A small network was shown many inputs. Here are its activations along a few directions, one row for each input.
Each table varies a few parts of the input and shows all the possible inputs, shuffled.
Descriptions start from the smaller parts, as in this example, which fits no table here: one of 6 places along a line, together with either a single point or one of 11 places along a line or (one of 2 separate values, together with one of 8 places around a ring).
Shared parts are said once, and a part with two or three values counts as separate values.

Table:
r1: [  0 -20  19  -9 -10  15   4   6   4 -11 -13 -25]
r2: [  6   3 -15  -7 -29  -5   3   7   6   6 -18 -12]
r3: [ 21  17  -2   0 -15  11 -14   5  -6  -7 -15 -18]
r4: [  7   2 -14  -6 -15   1 -19   1   6  18 -29  -8]
r5: [-11 -15  -3 -26  10 -17  14   4  11 -24  10  13]
r6: [  8   3  10   6 -22  23   2  14   6   2 -21 -14]
r7: [ 4 21 12  6 -8 28 13 14 14  3  3 28]
r8: [ 15  -4  -8  -1 -31 -11   0  15   7   2 -12   2]
r9: [ 15  -4  17  11 -26  15  -2  22   7  -2 -12   1]
r10: [ 27  11   3   4 -19   5 -17  15  -5  -9  -8  -4]
r11: [-10 -18   0 -26  22 -13  -9  -4  11 -11   1  19]
r12: [-11  29 -25 -11 -14   9  13  -6  15  12  -4  16]
r13: [-15 -19  22 -14  15  12  11  10  10 -27  10  14]
r14: [-24  10  -2  78  29 -21 -10 -22 -68  42  65 -16]
r15: [ 13 -22  -3 -14 -14 -19   6  13   3 -11  -7  -8]
r16: [-5 29  8  3 -9 33 15 -1 16  9 -3 15]
r17: [ 16  -4  -7   0 -17  -6 -22  11   5  13 -23   8]
r18: [  1  -3   5 -20  22   1  -4   5  -3 -36  13   8]
r19: [ 11 -22  -1 -23   3 -10 -11  -4   2   5 -22 -20]
r20: [-47   5  34  94  32 -25  26 -28 -52  41  34   0]
r21: [ 17 -27   6 -15  -4 -16 -14   3   5   2 -13  -4]
r22: [ -7   1   3 -29  24   7  -2 -11  -5 -32  10  -7]
r23: [ -2  22 -18  -7 -15   1   9   7  15   6   4  31]
r24: [  0  27 -27 -11   9  19  -1  -2  10  26 -15  19]
r25: [-23 -14  19 -21  18  19  15  -4   8 -24   4  -1]
r26: [  9  19 -17  -6   2  10  -5   6  11  19  -7  34]
r27: [-19 -10 -13 -33  17  -9  18  -8   8 -21   1  -1]
r28: [ 17  -7   5 -16  -2   3 -11  -3 -10 -20 -10 -30]
r29: [  5 -17  -6 -21 -15 -15   9   0   3  -8 -13 -24]
r30: [-30 -16 -20  90  18 -35  18 -45 -22  31  48  -5]
r31: [  8 -25  27  -2 -15   6   0  14   6 -15  -4  -9]
r32: [ 25 -12  10 -10  -6  -4 -13   8  -9 -24  -3 -13]
r33: [ 13  40  -5  -7  -3  24   0 -10   2   0   5  10]
r34: [18 35 -1 -2 -4 16 -4  4  2 -5 11 24]
r35: [-18 -14  -7 -34  29  -6  -5 -14   9  -6  -6   3]
r36: [-35   0  -6  80  47 -46 -12 -23 -23  56  41 -26]
The inputs of r34 and r26 match in every part but one. If r33 is changed in the same way as r34 into r26, which row does it become? -> r24
What is each input in this table made of? -> one of 4 separate values, together with either a single point or (one of 2 separate values, together with one of 4 places along a line)
List by row number the other rows that have the choice among 4 separate values in common with r27. -> r2, r5, r8, r12, r15, r23, r29, r30
Change only the choice among 4 separate values in r14. List by row number the other rows that result. -> r20, r30, r36
Change only the choice among 2 separate values in r17. List by row number the other rows that result. -> r4

Table:
r37: [  3  33  31  81 -12  40  -6  12 -21  43 -22   6]
r38: [ 14  25  -6 -52 -58  17  22  -4  14 -19 -31  40]
r39: [ 17 -52 -16 -75  59 -34  -8  29 -10 -56  47   2]
r40: [ 25 -50  13 -16 -54 -28   8  10  13  -1 -29  -4]
r41: [ 21 -25  14 -63  35  21   4  -3  -4 -58   2  -9]
r42: [-31   5 -31   7  69   2  -5 -27 -16  13  41 -15]
r43: [-32 -23 -16  17  74 -41  -4   7 -40 -10  76  -6]
r44: [-11 -17  24 -46  -5   9  20 -18  55 -33 -19  34]
r45: [-16  59 -34  32 -33  12 -29 -26   8  29  28  18]
r46: [ 12  64  19  86 -35  22  -6  16   2  21   2  20]
r47: [-37  15  14  21  17   9  39 -32   2  20  32  19]
r48: [ 42  15 -41 -38 -27  42 -41  24  31  18 -48 -13]
r49: [-11  -6  30  76 -26  -8 -22 -12 -25  32  -1 -31]
r50: [ 45  53 -30 -34 -17  30 -21  40  35  12 -49  27]
r51: [ -7 -62   8 -36 -10 -44   9  -9   5 -32 -36 -51]
r52: [-34 -33  22  39  23 -52  40  -8 -49  21   8 -37]
The inputs of r38 and r45 match in every part but one. If r48 is changed in the same way as r38 into r45, which row does it become? -> r37
What is each input in this table made of? -> one of 2 separate values, together with one of 8 places around a ring
Change only the choice among 2 separate values in r41. List by row number the other rows that result. -> r42

Table:
r53: [-22  -4   9   1   9   9  18  -1   1  -9  11   7]
r54: [  7   0 -16  17 -22 -12  -2   3  -6  25  -9  -7]
r55: [ -2 -18  21  13  -1  -7   4   1  -6  -6  -3 -16]
r56: [ 34  -4   1 -74 -31  26  -7  24  37 -39 -42   8]
r57: [ -6  17 -14   7   1   2   7 -10  11  24   0  24]
r58: [-20 -13 -16  -9  24 -12  11  -5   5  -3   5  12]
r59: [ 12  18   7  11   0  14  -6  -1 -13  -2  12  -2]
r60: [  1   3  13  -4  10   5  -3  -7 -18 -14  12 -10]
r61: [ -7  -6 -11 -11  21 -14 -15  -9  -8  -6   7  -9]
r62: [  6  -2  18  25 -16  -2  -1   9  -7   4  -4  -3]
r63: [-11  11  10  11  -1  15  11   4   5   7  13  18]
r64: [  9  27 -18  12   2   0 -12  -6  -1  15  -2  -2]
r65: [  0 -30  -5   2   6 -25  -6  -2   0   3   0 -19]
What is each input in this table made of? -> either a single point or (one of 3 separate values, together with one of 4 places along a line)
Change only the place on the line of 4 in r62. List by row number the other rows that result. -> r54, r55, r65
Change only the choice among 3 separate values in r62. List by row number the other rows that result. -> r59, r63
